A small network was shown many inputs. Here are its activations along a few directions, one row for each input.
Each table varies a few parts of the input and shows all the possible inputs, shuffled.
A made-up example of a description, with smaller parts first: one of 6 places along a line, together with either a single point or one of 11 places along a line or (one of 3 separate values, together with one of 8 places around a ring).
Shared parts are said once, and a part with two or three values counts as separate values.
In the rows, 128 means zero.

Other details of the inputs shift rows strongly along three fixed directions, in all tables alike. That doesn't count.

Table:
x1: [112 111 138 124 113 122 130 142 124 125 131 133 141 138 111]
x2: [131 138 123 132 140 120 133 130 143 141 127 127 117 124 130]
x3: [128 129 126 130 131 110 134 128 132 133 117 125 114 137 137]
x4: [134 138 124 131 134 115 134 128 147 139 123 129 121 123 125]
x5: [118 128  39 135 148 156 108  99 150  70 127 151 138 145 128]
x6: [118 121 134 137 124 136 119 144 125 137 146 133 141 130 109]
x7: [111 123 133 123 129 139 129 148 127 135 140 128 145 133 109]
x8: [141 127 124 136 127 114 128 132 131 130 121 120 118 138 143]
x9: [134 137 123 129 136 116 136 129 148 139 124 126 121 121 125]
x10: [130 138 123 127 139 117 129 134 135 138 110 126 121 134 132]
x11: [127 140 123 132 136 115 127 133 136 139 111 126 121 131 133]
x12: [136 139 123 141 131 119 122 132 134 139 120 128 112 129 130]
x13: [133 128 130 130 128 107 135 123 144 131 125 129 112 130 128]
x14: [137 126 124 134 136 117 135 125 135 136 135 122 110 132 136]
x15: [123 120 132 131 121 140 119 152 121 132 133 124 150 139 116]
x16: [132 139 124 134 139 118 130 129 143 142 126 130 117 126 129]
x17: [124 124 134 137 115 132 112 151 120 130 137 133 146 135 114]
x18: [144 126 123 132 133 121 136 130 137 132 136 117 116 133 141]
x19: [130 130 125 124 137 117 142 128 134 133 123 120 115 139 136]
x20: [136 141 122 139 134 115 121 132 130 138 118 127 118 132 131]
x21: [135 150 141 108 133 144 131  95 115 133 119 126 125  89 148]
x22: [114 111 137 118 119 129 138 142 125 126 137 127 142 139 110]
x23: [113 112 139 128 120 129 129 139 126 130 149 136 134 135 112]
x24: [122 131 151 110 119 161 120 111  97 127 139 129 149  94 128]
x25: [136 131 125 137 130 110 128 127 126 132 124 126 111 139 136]
x26: [143 139 123 142 127 120 120 135 138 136 122 127 116 129 135]
x27: [132 138 122 125 136 118 136 132 140 137 108 121 126 132 128]
x28: [128 130 154 109 111 157 111 118  94 124 125 130 156 102 133]
x29: [140 149 139 110 134 147 128  96 108 132 118 119 127  94 151]
x30: [136 128 123 129 137 120 138 128 129 134 126 116 115 140 138]
x31: [118 110 137 134 120 131 125 139 121 130 152 132 134 136 114]
x32: [116 120 132 130 125 139 121 148 117 135 132 125 146 139 112]
x33: [133 128 125 121 135 115 147 127 141 132 125 119 117 133 132]
x34: [118 127  89 126 145 169 136  63 129  44 116 154 135  99 141]
x35: [143 125 125 131 130 116 130 133 130 130 119 119 118 141 143]
x36: [132 127 126 123 131 113 142 127 137 131 114 121 119 138 133]
x37: [110 122 134 125 126 136 124 148 122 134 129 129 147 138 110]
x38: [114 115 139 126 112 120 128 141 123 124 135 137 138 138 108]
x39: [148 142 145 116 116 133 121  94 103 120 118 128 121 102 158]
x40: [120 112 111 106 109 132 112 135 121 139 156 128 140 148 119]
x41: [111 111 138 122 121 131 131 143 119 128 135 128 139 144 115]
x42: [130 133 127 131 130 107 131 127 131 132 121 130 111 137 134]
x43: [148 148 141 116 126 145 123  97 115 130 124 124 128  89 154]
x44: [133 139 122 124 137 119 139 132 142 137 114 120 125 130 127]
x45: [116 127  65 155 162 158 127 107 145  62 115 145 135 140 125]
x46: [118 132 155 101 112 151 121 112 100 122 117 136 155  98 123]
x47: [124 111 139 136 108 131 119 145 121 124 145 133 133 138 117]
x48: [121 122 160 114 108 149 116 104  94 122 142 135 139 102 129]
x49: [126 110 138 134 115 133 124 142 125 127 153 131 138 136 118]
x50: [136 138 124 140 136 118 122 128 138 140 125 126 115 127 130]
x51: [111 113 141 129 118 126 124 139 126 128 146 136 132 136 111]
x52: [130 140 121 126 142 122 136 133 137 140 118 120 122 133 132]
x53: [130 143 124 134 134 112 125 132 135 138 115 131 118 131 130]
x54: [143 136 119 135 137 126 130 135 141 139 130 117 123 127 137]
x55: [131 128 125 126 138 117 142 126 139 135 132 122 112 132 135]
x56: [134 126 127 126 132 111 143 124 145 133 129 126 114 128 130]
x57: [110 116  71 149 155 146 130 103 144  52 110 154 128 146 129]
x58: [128 132 157 117 107 155 108 113 101 125 138 134 150  95 129]
x59: [135 136 121 133 139 120 125 134 130 139 112 121 121 135 134]
x60: [124 110 140 135 113 130 119 142 125 125 150 131 136 137 117]
x61: [135 153 145 115 122 138 121  96 112 130 111 135 119  92 147]
x62: [141 148 140 116 131 144 124  94 112 133 123 126 124  89 149]
x63: [137 126 123 131 138 120 138 127 133 135 135 118 112 133 137]
x64: [140 137 121 138 131 119 122 137 134 137 115 121 125 132 139]
x65: [125 120 134 137 120 138 117 147 128 134 147 132 145 130 113]
x66: [141 140 147 117 118 135 124  91 104 124 119 130 112  99 153]
x67: [133 139 126 132 132 112 129 128 147 137 119 129 119 123 123]
x68: [133 127 124 135 131 113 130 128 127 134 120 121 114 139 139]
x69: [117 109 137 127 121 130 124 144 113 127 136 128 138 144 116]
x70: [133 137 121 126 138 119 139 131 147 139 123 122 122 123 126]
x71: [135 128 128 129 130 110 140 123 144 133 128 129 114 129 130]
x72: [114 109 139 120 117 124 131 144 123 124 130 132 141 140 110]
x73: [130 140 126 135 136 115 125 128 143 139 123 130 116 126 128]
x74: [133 129 129 131 123 108 136 126 140 130 120 131 108 131 129]
x75: [135 127 124 131 135 118 135 128 127 134 120 117 115 142 139]
x76: [124 121 131 130 123 142 123 152 123 132 139 122 150 137 115]
x77: [136 127 122 129 139 121 139 128 132 135 131 115 114 137 138]
x78: [131 128 126 129 136 115 139 125 140 135 133 126 110 130 134]
x79: [114 121 133 121 125 135 133 147 131 133 137 127 148 130 105]
x80: [ 94 110  77 159 142 166 111 122 130  55 126 159 159 142 104]
x81: [116 124 156 100 115 155 131 107  97 120 139 130 144 103 132]
x82: [123 109 136 128 116 135 125 147 118 125 139 123 143 145 121]
x83: [149 137 145 114 121 139 129  94 112 126 130 123 121  96 157]
x84: [114 125 136 129 116 125 121 146 126 130 129 138 145 131 103]
x85: [143 137 119 132 138 127 131 136 139 138 127 115 125 130 138]
x86: [124 110 134 127 120 137 130 146 122 126 150 121 142 140 120]
x87: [131 130 128 133 127 111 132 127 136 132 123 131 105 134 134]
x88: [124 110 135 127 118 137 129 147 119 125 145 122 142 143 120]
x89: [130 138 123 130 132 112 131 132 140 137 108 126 124 128 128]
x90: [114 123 137 131 113 128 122 146 130 131 132 139 139 128 102]
Each input here is: one of 2 separate values, together with either a single point or (one of 4 places along a line, together with one of 11 places around a ring).
Question: The inputs of x82 and x15 match in every part but the choice among 2 separate values. If x55 is changed in the same way as x82 into x15, which row does it become?
Answer: x21
Question: The inputs of x57 and x10 match in every part but the choice among 2 separate values. If x41 is changed in the same way as x57 into x10, which row does it become?
Answer: x37
Question: The inputs of x50 and x48 match in every part but the choice among 2 separate values. If x62 is changed in the same way as x50 into x48, which row does it become?
Answer: x14
Question: Start at x8 and move only the place on the line of 4, one step at a time. The first step leads to x68. Which rows follow, in order?
Answer: x3, x1
Question: Change only the choice among 2 separate values in x27. List by row number the other rows that result.
Answer: x36
Question: Change only the choice among 2 separate values in x24. List by row number the other rows that result.
Answer: x63

Table:
x91: [116 115 123 139 142 140 146 130 136 106 136 133 134 126 119]
x92: [125 116 118 142 120 127 122 121 141 106 146 146 127 125 116]
x93: [111 161 102 142 139 143  99 141 148 132 108 151 156 109  95]
x94: [125 118 105 132 138 150 127 127 132 115 146 122 140 137 127]
x95: [135 156 244  26  59 156 115  66  32 185 125 121 152  33 160]
x96: [119 114 128 147 129 130 132 129 123  99 119 137 128 137 118]
x97: [124 117 102 124 137 149 128 129 130 114 138 122 142 141 126]
x98: [126 153 182  57  96 208 114   6  48  87 129 154 156   5 169]
x99: [111 119 106 116 131 134 132 120 142 114 137 138 134 133 112]
x100: [113 117 116 133 121 120 115 120 129 108 127 150 128 140 118]
x101: [114 116 122 134 143 141 146 127 138 107 133 128 137 130 116]
x102: [200 179  92 133 175  88 153  82 163 161  91  91  52 113 211]
x103: [110 121 106 113 128 130 129 123 137 111 129 140 135 137 114]
x104: [134 118 194 126 113  92 147 187 127 202 158 100 121 140 109]
x105: [123 119 102 120 135 144 125 132 125 111 131 124 142 145 128]
x106: [130 115 111 146 125 139 114 130 116 107 133 131 130 144 128]
x107: [126 117 187 116 101  81 140 189 115 199 131 100 125 154 112]
x108: [183 184  96 122 156  60 147  73 162 154  66 109  45 120 199]
x109: [204 183  98 140 174  86 150  81 162 156  95  93  48 115 209]
x110: [112 120 109 125 132 135 132 118 143 115 145 138 132 129 113]
x111: [130 116 116 149 124 143 113 133 125 105 141 134 127 140 134]
x112: [124 119 104 126 128 142 122 132 122 110 127 129 142 149 131]
x113: [125 115 112 140 127 135 111 129 117 107 129 134 135 148 133]
x114: [112 158 115 151 150 149 113 150 143 124  96 141 161 110  99]
x115: [118 118 120 142 118 129 117 124 137 105 140 150 120 132 120]
x116: [140 113 195 132 104  88 142 187 128 199 153 101 122 139 111]
x117: [113 118 121 128 132 133 141 131 128 102 113 135 139 142 120]
x118: [117 117 115 138 118 124 118 120 128 107 131 148 123 136 114]
x119: [138 114 114 150 127 142 118 130 130 106 148 130 135 134 130]
x120: [124 159  98 149 145 158  95 150 137 131 109 135 163 117 109]
x121: [113 116 119 125 142 140 146 129 137 106 125 128 139 134 116]
x122: [128 114 193 122 104  81 134 187 116 200 133 105 123 153 113]
x123: [118 122 117 136 129 131 128 120 140 109 151 145 125 127 114]
x124: [123 118 106 134 124 135 116 131 116 106 126 129 138 149 132]
x125: [133 115 197 131 101  89 137 190 124 198 146 106 115 145 115]
x126: [112 118 119 122 139 136 143 132 132 103 117 130 140 138 117]
Question: Describe the family of inputs behind these rows.
Answer: one of 3 separate values, together with either a single point or one of 11 places around a ring
Question: The inputs of x93 and x120 match in every part but the choice among 3 separate values. If x98 is changed in the same way as x93 into x120, which row does it become?
Answer: x102
Question: Which other rows agree with x126 in the choice among 3 separate values? List them by row number.
Answer: x91, x96, x101, x104, x107, x114, x116, x117, x121, x122, x125
Question: Change only the place on the ring of 11 in x124. List by row number the other rows that result.
Answer: x94, x97, x102, x105, x106, x109, x111, x112, x113, x119

Table:
x127: [112 112 146 147 129 132 142 145 130 127 168 135 122 129 104]
x128: [121 106 124 125 113 112 125 130 146 136 160 136 147 125  91]
x129: [102  87 136 105 121 113 149 135 118 120 135 124 136 162 114]
x130: [132 118 138 150 115 132 112 170 115 120 112 122 160 148 120]
x131: [152 177 153  80 133 103 143 117 110 202  93  92 102 109 160]
x132: [ 91 160 159  79 101 241  81  21  40  62 111 179 181  15 137]
x133: [100 100 138 102 112 123 151 148 124 115 138 132 127 162 120]
x134: [146  98  98 126 116 158  96 151  98 139 188 101 138 174 154]
x135: [102 134 117 119 135 149 119 162 126 147 120 124 152 142 102]
x136: [144 102 104 143 107 146  80 142 102 141 198 122 123 164 145]
x137: [115 109 140 130 139 145 157 154 127 125 157 115 137 140 112]
x138: [165 165 184 125 136 111 144 116 129 194 129 103  78  82 164]
x139: [124 103 118 108 123 124 140 138 142 134 149 116 162 135  99]
x140: [130 146  44 138 187 119 141  83 151  93  78 123 114 144 141]
x141: [130 121 145 167 106 119  97 161 119 122 122 142 145 138 112]
x142: [152 152  51 137 167 140 144 101 194  85 101 131 114 123 151]
x143: [119 120 125 121 105 122 127 142 152 132 162 144 138 125  96]
x144: [154 153 176  79 119 102 154 119 123 183  99  99  84 115 180]
x145: [167 170 185 133 141 103 134 119 120 195 121 104  90  84 168]
x146: [ 98 132 122 128 121 124 115 146 122 142 136 144 133 139  92]
x147: [125 134  74 143 151 104 149  82 166  66 103 159  68 147 157]
x148: [168 143 175 103 149 101 168 103 112 191 123  75  99  99 166]
x149: [103 111 140 118 122 128 130 159 123 122 124 133 142 157 125]
x150: [146 150  72 170 196 143 148 107 164  80  98 123 109 130 162]
x151: [100 119 121 132 129 114 113 133 116 147 134 137 142 139  87]
x152: [128 116 144 159 101 127 107 158 128 121 131 141 133 136 108]
x153: [122 116 119 104 114 134 142 151 148 130 152 124 154 135 104]
x154: [101 114 146 135 112 116 115 151 127 124 134 153 127 147 116]
x155: [ 99 109 146 127 108 123 125 148 135 123 142 152 115 145 113]
x156: [174 178 164 107 116  93 119 116 142 200 115 113 106  79 160]
x157: [154 141  73 174 145 107 131  92 158  64  91 147  87 138 152]
x158: [121 125 127 130 110 134 116 150 159 138 156 144 142 118  97]
x159: [156 187 155  97 142 108 122 128 108 208  79  93 117 104 165]
x160: [126 127 121 121 124 139 121 162 147 137 138 125 169 130 109]
x161: [157 138  66 157 154 120 146 101 155  62  81 127 102 148 161]
x162: [141 129  74 175 186 115 152  74 163  79 120 134  87 125 144]
x163: [ 99  90 143 122 111 101 134 127 122 121 146 144 120 152 106]
x164: [128  97 141 154 105 104 116 137 114 119 134 133 138 143 102]
x165: [ 93 166 159  87 106 233  70  24  31  62 103 180 192  17 140]
x166: [116 114 141 138 144 157 146 162 134 131 151 115 141 133 114]
x167: [131 112 138 142 111 139 122 167 124 120 120 121 149 146 117]
x168: [131  94 135 137 114 116 131 146 111 118 124 113 154 153 110]
Question: Describe the family of inputs behind these rows.
Answer: one of 2 separate values, together with either a single point or (one of 4 places along a line, together with one of 5 separate values)
Question: The inputs of x144 and x155 match in every part but the choice among 2 separate values. If x134 is changed in the same way as x144 into x155, which row does it become?
Answer: x136
Question: The inputs of x139 and x128 match in every part but the choice among 2 separate values. If x140 is changed in the same way as x139 into x128, which row does it become?
Answer: x151
Question: Change only the choice among 5 separate values in x157. List by row number the other rows that result.
Answer: x127, x143, x146, x147
Question: Change only the choice among 2 separate values in x166. List by row number the other rows that result.
Answer: x138
Question: Change only the choice among 2 separate values in x147. List by row number the other rows that result.
Answer: x133

Table:
x169: [115 119 135 126 122 132 115 123 107 125 136 135 143 127 121]
x170: [130 118 126 129 120 151 126 141 120 125 155 122 138 134 124]
x171: [117 114 148 137 124 128 129 134 120 116 134 135 142 126 118]
x172: [166 149 146 118 136 105 135 136 134 186 124  94  95 127 169]
x173: [108 123  84 175 138  91 113 226 194 159 132 137 140 191  65]
x174: [113 113 139 106 125 140 134 117 121 123 139 130 148 118 120]
x175: [130 160  97 162 161 122 127 138 169 123  97 139 123 120 116]
x176: [131 129  91 129 149 119 153 117 159 111 128 127 103 142 133]
x177: [124 164  90 130 160 132 132 121 162 126  94 134 133 114 121]
x178: [124 110 140 141 120 129 135 135 130 119 151 132 133 126 109]
x179: [142 139 100 137 150 138 129 115 133 107 114 123 119 134 159]
x180: [137 130  97 124 146 122 150 100 150 108 124 125 114 126 136]
x181: [113 119 138 121 120 144 115 119 109 126 146 138 133 122 126]
x182: [129 138 100 139 148 122 126 108 133 110 115 136 106 136 147]
x183: [119 123 144 114 101 142 118 121 103 112 122 139 137 121 126]
x184: [114 111 145 138 125 134 131 140 131 120 145 137 130 131 118]
x185: [116 119 138 121 109 131 117 134 117 117 133 142 137 134 126]
x186: [135 140 124 138 140 134 140  96 126  94  99 134 107 113 148]
x187: [123 117 133 122 103 135 122 130 123 118 149 139 130 129 120]
x188: [130 122 137 122 118 154 119 126  98 119 126 119 154 120 129]
x189: [120 114 133 128 112 122 116 138 123 120 133 138 144 138 119]
x190: [104 130  89 171 147 105 111 206 173 162 135 134 141 175  69]
x191: [127 132 103 120 151 129 145 102 149 109 117 131 111 128 146]
x192: [128 114 132 124 104 130 120 126 123 119 147 136 137 126 116]
x193: [119 114 147 138 120 130 132 135 116 115 125 131 139 127 111]
x194: [111 116 138 107 125 135 135 123 117 120 131 130 151 125 120]
x195: [176 148 141 120 130 100 139 131 133 184 130  89  99 122 160]
x196: [122 115 133 127 107 126 119 135 117 118 124 135 141 136 114]
x197: [114 126 142 118 114 148 118 114  93 119 127 135 135 119 123]
x198: [131 133 114 149 150 118 140 118 146 102 112 136 106 134 144]
x199: [122 116 128 129 117 134 120 123 115 127 153 132 135 126 113]
x200: [123 115 141 118 107 136 113 117 117 118 138 140 143 117 127]
x201: [106 117 137 108 126 136 138 132 121 121 133 132 142 133 120]
x202: [155 151 155  96 129  93 153 114 124 178  98  96 102 114 153]
x203: [128 113 127 132 128 144 118 141 123 128 147 121 149 134 126]
x204: [117 114 132 129 123 134 114 124 116 129 146 135 139 127 119]
x205: [140 135 184 104 102 102 124 141  92 198 128 103 122 119 128]
x206: [125 122 134 125 120 154 123 138 105 120 129 121 144 133 127]
x207: [137 126 110 153 151 116 138 113 154 106 119 133 109 129 139]
x208: [160 141 148 138 133  77 154 150 156 182 132 103  76 138 143]
x209: [139 142 118 118 127 140 121  78 126  97 112 143 111 103 164]
x210: [132 134 188  83 104 109 146 145 102 192 124 100 122 119 130]
x211: [143 175 100 132 153 161 111 105 134 120  94 129 142  90 145]
x212: [128 121 135 124 124 149 117 131 106 121 136 123 156 125 133]
x213: [136 137  96 139 142 126 131 102 138 111 130 133  99 130 141]
Question: The inputs of x188 and x193 match in every part but one. If x195 is changed in the same way as x188 into x193, which row does it become?
Answer: x178
Question: The inputs of x180 and x192 match in every part but one. If x194 is changed in the same way as x180 into x192, which row does it become?
Answer: x189
Question: Describe the family of inputs behind these rows.
Answer: one of 5 separate values, together with either a single point or (one of 2 separate values, together with one of 4 places along a line)
Question: Change only the choice among 5 separate values in x175. List by row number the other rows that result.
Answer: x173, x177, x190, x211
Question: Which other rows agree with x182 in the choice among 5 separate values? List them by row number.
Answer: x169, x181, x190, x197, x199, x204, x205, x213
Question: Change only the choice among 5 separate values in x186. List by row number the other rows that result.
Answer: x183, x197, x206, x210
Question: Change only the place on the line of 4 in x210. List by row number the other rows that result.
Answer: x176, x191, x201
Question: Change only the place on the line of 4 in x172. List by row number the other rows that result.
Answer: x170, x179, x206
